A small network was shown many inputs. Here are its activations along a few directions, one row for each input.
In each table, some parts of the input vary, and every possible input appears once, in random order.
Descriptions start from the smaller parts, as in this example, which fits no table here: one of 6 places along a line, together with either a single point or one of 11 places around a ring or (one of 3 separate values, together with one of 5 places around a ring).
Shared parts are said once, and a part with two or three values counts as separate values.
In the rows, zero is written as 128.

Other details of the inputs shift rows strongly along two fixed directions, in all tables alike. That doesn't count.

A family of inputs:
r1: [130 135 130 129 126 134 117 130 132 137 126 147 138 115]
r2: [128 123 147 102 120 142 157  69  91 133 112  89 103 168]
r3: [122 114 132 136 127 119 112  96 116 159 124 151 134 131]
r4: [128 127 141 101 128 144 164  72  98 130 118  93 113 170]
r5: [128 127 124 129 131 126 133 114 132 136 130 138 137 135]
r6: [133 127 132 129 129 133 133 101 103 143 119 123 109 140]
r7: [115  95 124 147 126  95 114 102 123 150 130 140 128 138]
r8: [124 129 146  99 121 144 161  91  92 113 116  65  98 161]
r9: [137 135 117 157 134 124  90 163 145 148 132 187 144  89]
r10: [132 139 124 129 132 134 125 130 139 135 131 150 145 119]
r11: [131 117 119 161 132 110  97 121 124 167 127 176 130 113]
r12: [126 131 128 124 125 126 152 101 108 128 124  90 106 147]
r13: [131 150 128 112 123 141 145 170 145  87 132  92 124 117]
r14: [115  93 133 129 125 105 139  89 100 132 125  93 100 165]
r15: [132 134 125 128 132 132 136 108 127 141 128 140 136 134]
r16: [123 131 128 130 128 130  88 194 171 113 140 171 170  82]
r17: [128 140 127 111 129 139 127 178 166  93 139 132 157 111]
r18: [114  93 116 165 129  86  97 106 129 167 134 167 137 124]
r19: [125 144 141  92 125 156 123 219 165  58 138 102 147 100]
r20: [135 156 131  97 130 160 129 215 178  67 140 128 160  99]
r21: [134 122 116 166 135 112  90 137 133 166 130 190 137 102]
r22: [133 126 115 155 135 115 115 105 129 168 129 175 140 122]
r23: [121 116 143  99 125 136 166  72  98 122 120  79 109 177]
r24: [112 103 135 106 123 116 160 100 119 104 130  74 116 171]
r25: [123 111 122 160 136 109 104  92 106 179 127 165 128 126]
r26: [122 114 145 106 121 134 145  86 102 128 118  97 113 160]
r27: [132 122 132 131 125 128 123 104 116 147 120 142 121 135]
r28: [131 124 139 120 125 137 132  89 105 147 116 130 118 144]
r29: [117 107 124 130 126 105 156  94 106 123 129  77  99 164]
r30: [132 136 135 119 127 142 131 128 118 124 123 119 121 128]
r31: [139 141 119 144 132 129 133 120 117 144 125 132 113 125]
r32: [130 132 138 115 125 141 128 119 123 129 122 129 130 130]
r33: [137 123 123 158 134 121 107  99 107 177 120 172 120 123]
r34: [138 151 113 143 131 130 119 179 154 116 136 144 135  95]
r35: [133 120 119 159 130 112  93 119 133 171 126 191 141 108]
r36: [131 132 119 150 131 122  89 177 155 133 136 176 150  86]
r37: [139 129 110 167 135 111 118 107 115 171 126 161 114 122]
r38: [130 121 123 139 132 119 127  95 124 155 127 152 134 139]
r39: [118 119 121 127 125 110 150 131 128 104 135  79 111 143]
r40: [122 123 125 132 133 123 123 119 136 139 134 146 148 128]
r41: [127 133 143  99 120 146 144 128 124 102 122  95 122 139]
r42: [128 128 121 144 131 119 126 119 119 144 128 131 121 127]
r43: [113 111 136 106 121 121 150 130 123  90 131  66 113 152]
r44: [131 144 129 118 126 141 119 189 156  92 134 126 140 100]
r45: [120 134 147  87 118 149 140 155 140  80 128  88 136 129]
r46: [133 149 134  95 127 155 136 197 170  69 137 116 151 112]
r47: [126 123 126 132 132 125 117 131 141 136 133 155 149 123]
r48: [123 129 145  95 120 144 150 117 119 102 122  85 121 148]
r49: [134 130 117 151 131 117 124 123 123 147 128 142 118 124]
r50: [140 134 116 158 134 119 123 102 110 168 122 155 113 126]
r51: [133 147 130 112 125 143 159 125 117 107 124  82 109 139]
r52: [124 139 131 113 124 135 146 141 127 102 129  87 120 130]
r53: [132 152 143  85 123 165 140 209 154  52 132  84 131 111]
r54: [136 130 109 170 135 109 111 118 122 169 129 167 122 113]
r55: [136 149 122 130 129 137 135 144 131 121 128 120 122 116]
r56: [122 121 112 141 132 109 101 200 186 103 149 164 168  94]
Each input here is: one of 2 separate values, together with one of 4 places along a line, together with either a single point or one of 6 places along a line.
Q: Changing only the choice among 2 separate values turns r5 into r38. The same change can be made to r52. Which row results?
A: r42
Q: Which other rows does r14 become when the choice among 2 separate values takes its other values? List them by row number.
A: r43
Q: Which other rows does r21 become when the choice among 2 separate values takes its other values? List them by row number.
A: r44

A family of inputs:
r57: [143 150 136 112 123 154 136 118 117 133 117 130 119 129]
r58: [124 119 115 144 128 104 163  94 102 128 129  75  90 160]
r59: [115 124 124 125 138 119 177  97  86 122 134  35  84 174]
r60: [128 117 131 137 117 117 125 104 107 129 118 115 101 134]
r61: [ 97  87 149 101 113 111 147  82 106 105 126  65 114 172]
r62: [131 147 119 130 141 138 153  83 109 154 127 127 132 142]
r63: [105  70 108 173 135  62 112  90 120 175 141 145 123 152]
r64: [122 110 144 108 125 131 161  77  79 120 116  59  83 178]
r65: [127 136 123 124 129 126 146 195 152  70 142  77 113 121]
r66: [107  95 158  75 113 130 170  30  93 118 112  67 122 197]
r67: [118  98 116 153 138  99 110  83 143 180 137 193 165 141]
r68: [145 142 104 162 147 122 112 132 148 168 138 203 156 109]
r69: [134 158 124 107 138 155 150 159 148 102 137 119 149 122]
r70: [134 146 132 123 117 137 137 151 120 105 122  92  99 120]
r71: [138 121 135 134 132 137  96 143 127 147 123 177 131 115]
r72: [115  93 127 147 131 103  94  82 135 179 130 194 161 132]
r73: [122 142 131 120 127 138 127 161 127  98 132  92 123 107]
r74: [138 154 136 100 126 161 132 170 150  93 128 128 146 110]
r75: [133 153 144 101 123 163 117 178 139  95 124 121 138  98]
r76: [142 147 137  96 127 161 133 172 157  86 127 134 144 119]
r77: [143 157 117 132 131 140 158  89 115 152 119 130 117 138]
r78: [137 139 133 139 126 140 111 107 103 163 114 154 119 115]
r79: [116  96 131 145 121 104  66 140 159 151 131 209 173  97]
r80: [119 109 111 151 138 102 100 128 167 159 145 201 184 116]
r81: [108  85 135 148 128 102  78  93 125 180 127 190 155 124]
r82: [131 161 110 136 124 126 145 206 157  77 140  87 113  98]
r83: [141 139 142 101 124 155 139 134 130 109 120 126 127 137]
r84: [136 151 147  89 120 167 109 214 158  71 126 124 146  89]
r85: [139 138 154  96 113 158 158  73  74 133  99  76  81 159]
r86: [139 171 125 102 136 165 155 176 152  94 136 109 142 115]
r87: [129 132 115 128 127 119 146 185 154  73 140  88 116 124]
r88: [109  95 122 153 126  92  76 168 164 130 144 176 165  97]
r89: [132 136 111 174 138 113  92 146 123 168 130 170 127  89]
r90: [127 146 135 107 124 146 120 217 157  65 136  97 134  94]
r91: [140 124 134 144 120 130  92 125 125 151 116 182 128 106]
r92: [139 150 125 103 140 155 151 160 154  97 136 124 147 133]
r93: [134 130 137 124 132 138 144  58  84 167 115 127 114 156]
r94: [145 143 123 148 129 133 129  72  98 180 112 157 115 131]
r95: [109  81 108 168 125  67 106 126 150 140 144 148 138 129]
r96: [129 129 110 159 130 103 149 100 103 147 127  95  88 142]
Q: Changing only one part turns r91 into r68. The same change can be made to r85. Which row results?
A: r77
Q: Changing only one part turns r80 into r72. The same change can be made to r69. Which row results?
A: r74
Q: What do these inputs look like to the network?
A: one of 5 places along a line, together with either one of 2 separate values or one of 6 places along a line
Q: Which other rows agree with r89 in the place on the line of 5? List them by row number.
A: r60, r61, r64, r70, r73, r88, r90
Q: Which other rows does r67 become when the choice among 2 separate values takes its other values? List them by row number.
A: r80
Q: Which other rows does r79 become when the choice among 2 separate values takes its other values? List them by row number.
A: r81
